Each row below holds a small network's activations on one input, seen along a few directions.
Each table varies a few parts of the input and shows all the possible inputs, shuffled.
A made-up example of a description, with smaller parts first: line(6) and (point or line(9) or (values(2) and ring(5))).
Shared parts are said once, and a part with two or three values counts as separate values.

Other details of the inputs vary at random and push rows far along two fixed directions, the same in every table; ignore that.

Table:
R1: [ 50  -8  43   8 -18  -3 -12 -20  37 -61   2  36]
R2: [ 45  -2  49  -6 -26 -12   1  -4  51 -33   0  46]
R3: [-29   8 -29 -12  -3  20  13   1 -16  20  13 -19]
R4: [-27  -4 -19   5  11  10  -4   1 -30  10   2 -26]
R5: [-25  21 -24   2   6  -1  18  11  -3  42   1  -1]
R6: [-26   2 -17   4   7  15  -2   3 -30  13   3 -29]
R7: [-21  15 -35  10   3  20  18  -5  -8  26   8 -10]
R8: [ 56  -7  43   5 -17   6 -10  -7  36 -55   3  34]
R9: [-36   9 -12  -9  -4  -3  10  10 -12  33   1 -16]
R10: [ 39 -12  52 -11 -31   1 -18 -17  31 -70   7  26]
R11: [-55  52  84  68 -90  47   8 -29  62  -9   3 -26]
R12: [ 33  -2  64 -22 -39 -10  -8  -1  49 -42  -2  27]
R13: [-25   4 -19   2   4  17  -1   6 -30  12   3 -29]
R14: [-24  15 -16  11   7  -8  12   5  -2  39 -12 -14]
R15: [-37   4  -6   2   0  -8  -3   5 -14  32 -11 -31]
R16: [-22   3 -25  28  15   7   2  -8 -21  16   0 -17]
R17: [ 86 -55 -51 -40  86 -52 -17  20 -32  -8 -15  42]
R18: [ 71 -63 -44 -58  76 -57 -24  17 -38 -20 -10  35]
R19: [-34  17 -16 -18  -3   0  13  16 -10  35   6 -11]
R20: [-21   4 -23  29  15  11   2  -4 -20  17  -2 -18]
Each input here is: values(2) and (point or line(4) or line(5)).
The inputs of R19 and R5 match in every part but the values(2) part. If R15 is changed in the same way as R19 into R5, which row does it become?
> R11

Table:
R21: [-7  2  0 -3 -3  1  3  2  0  7  1 -3]
R22: [ 31 -10  31  -3 -11  -4  -9  -7  23 -37   3  25]
R23: [ 31  -9  27 -13 -15  -7  -5  -5  26 -31   3  26]
R24: [-4  5  0  6 -1 -3  3  2  3 10 -3  0]
R25: [-2  2 -4  5  1  6  0 -1 -4 -2  3 -2]
R26: [-6  2 -1 -6 -1  2  0  3 -5  2  2 -5]
R27: [-2  3 -5 -1  5 -8  3  1  3 10 -4  2]
R28: [-4  0 -3  6  2  2 -3 -4 -3 -1  0 -4]
R29: [-7  7  0  3 -3 -3  5  0  5  9 -3  0]
R30: [-2  1 -3  5  0  6 -1 -2 -4 -1  2 -4]
R31: [-6  3 -5 -3 -3  3  4 -1  0  5  3 -1]
R32: [-3  0 -2  6  0  3 -1 -3 -4  0 -2 -6]
R33: [-7  1  1 -3 -2 -1  1  0  2  7 -1 -3]
R34: [-6  0 -2  7  3  2 -2 -3 -3 -1  1 -3]
R35: [-2  2 -4  5  0  8  0 -1 -4 -2  2 -4]
R36: [-2  1 -3  5  0  8  0 -1 -3  0  0 -5]
R37: [-3  0 -2  6  0  3 -1 -2 -5  0 -1 -5]
R38: [-2  4 -1  5  1 -2  3  3  3  9 -2  1]
R39: [-8  2  2 -2 -2 -2 -2  3  0  6 -1 -5]
R40: [-6  3 -5 -3 -4  4  4 -1  1  4  3 -2]
R41: [-7  1  2 -2 -3 -2  0  4 -3  5  0 -4]
R42: [-2  5 -6 -1  3 -4  6  3  2 11 -2  2]
R43: [-7  8  0  4 -4 -2  6  0  4  9 -2  0]
R44: [-7  1  2 -3 -2 -2 -1  4 -2  6 -1 -4]
R45: [-6  3  1 -4 -3  3  1  6 -2  5  2 -3]
R46: [-2  0 -2  6  1  5  1 -1 -4  0  0 -6]
R47: [ 35 -10  28 -18 -10  -6  -5   1  25 -29   2  27]
R48: [-8  2  1 -5 -1 -1 -2  1 -3  1  0 -7]
R49: [-2  3 -2  4  4 -5  1  2  3 10 -5  0]
R50: [-6  2 -1 -4 -3  2  3  2  0  7  1 -2]
R51: [-4  1 -3  6  2  7  1 -1 -4 -1  3 -2]
R52: [-7  1  0 -5 -3 -1  0  2 -5  1  0 -6]
R53: [ 34  -9  28  -4 -11  -2  -8  -6  21 -37   4  24]
R54: [-3 -1 -2  6  2  2 -2 -2 -2  1 -3 -7]
R55: [-3  4  0  6  0 -3  2  1  3  9 -4  0]
R56: [-3  1 -3  6  0  5  0 -3 -5 -1  2 -5]
R57: [-3  1 -3  7  0  3 -1 -3 -5 -1  1 -5]
R58: [-7  1  1 -2 -4  0  2  1  0  7  0 -3]
R59: [-6 -1 -1 -4 -1 -3  1  2  0  7 -1 -2]
R60: [-7  4  0 -5 -4  5  1  3 -3  1  3 -6]
R61: [ 34 -10  29  -5  -9  -4 -10  -7  24 -35  -1  21]
R62: [-5  1 -3  7  1  3 -1 -3 -6 -1  2 -3]
R63: [-3  1 -4  5  3  5 -1 -2 -6 -1  3 -2]
R64: [-4  0 -3  6  2  2 -2 -3 -5 -1  1 -3]
R65: [ 59 -53 -69 -60  86 -64 -12  23 -40  16 -17  31]
R66: [-6  2 -4 -3 -3  0  4 -2  0  4  2 -1]
R67: [-3  1 -3  6  0  5  0 -2 -4  0  0 -6]
R68: [-4  0 -3  5  3  5  0 -2 -5 -1  3 -2]
R69: [-1  4 -1  4  1 -1  3  3  3  9 -2  2]
R70: [-2  1 -4  4  2  6  0 -1 -4  1  0 -5]
R71: [-1  0 -2  5  1  6  0 -1 -4  1  0 -5]
R72: [-1  4 -5 -1  3 -5  6  2  2 10 -2  3]
R73: [-2 -1 -2  5  1  3  0 -1 -4  1 -2 -6]
R74: [-6  2  2 -3 -3  0  0  4 -2  5  1 -4]
R75: [-3  7 -1  6 -1  3  4  4  4  9 -1  0]
R76: [-7  3  0 -5 -3  1  1  2 -5  1  2 -6]
R77: [-5 -1 -2  7  2  2  0 -2 -5 -1  2 -2]
R78: [-8  2  2 -4 -4  0  0  1 -4  1  0 -6]
R79: [-2  0 -3  4  1  7  1  0 -3  0  0 -6]
R80: [ 34  -9  29  -4 -10  -4 -10  -7  24 -37   1  22]
R81: [-5  2  1 -4 -2  1  0  5 -2  6  1 -3]
R82: [-4  1 -2  6  0  3 -2 -4 -4 -1  0 -5]
R83: [-4  0 -2  6  2  4  0 -2 -5 -2  3 -2]
R84: [-8  2 -3 -2 -4  0  2 -3  1  4  1 -2]
R85: [-3  7 -4  0  0  0  6  3  4 10 -1  2]
R86: [-3 -1 -1  6  0  3 -1 -2 -3  0 -2 -6]
The inputs of R46 and R71 match in every part but one. If R67 is changed in the same way as R46 into R71, which row does it become?
> R70
The inputs of R73 and R86 match in every part but one. If R37 is changed in the same way as R73 into R86, which row does it become?
> R32
Describe the family of inputs behind these rows.
> line(6) and (values(2) or line(4) or line(5))
Change only the line(5) part in R54. List by row number the other rows that result.
> R28, R34, R61, R80
Change only the values(2) part in R43. List by row number the other rows that result.
> R24
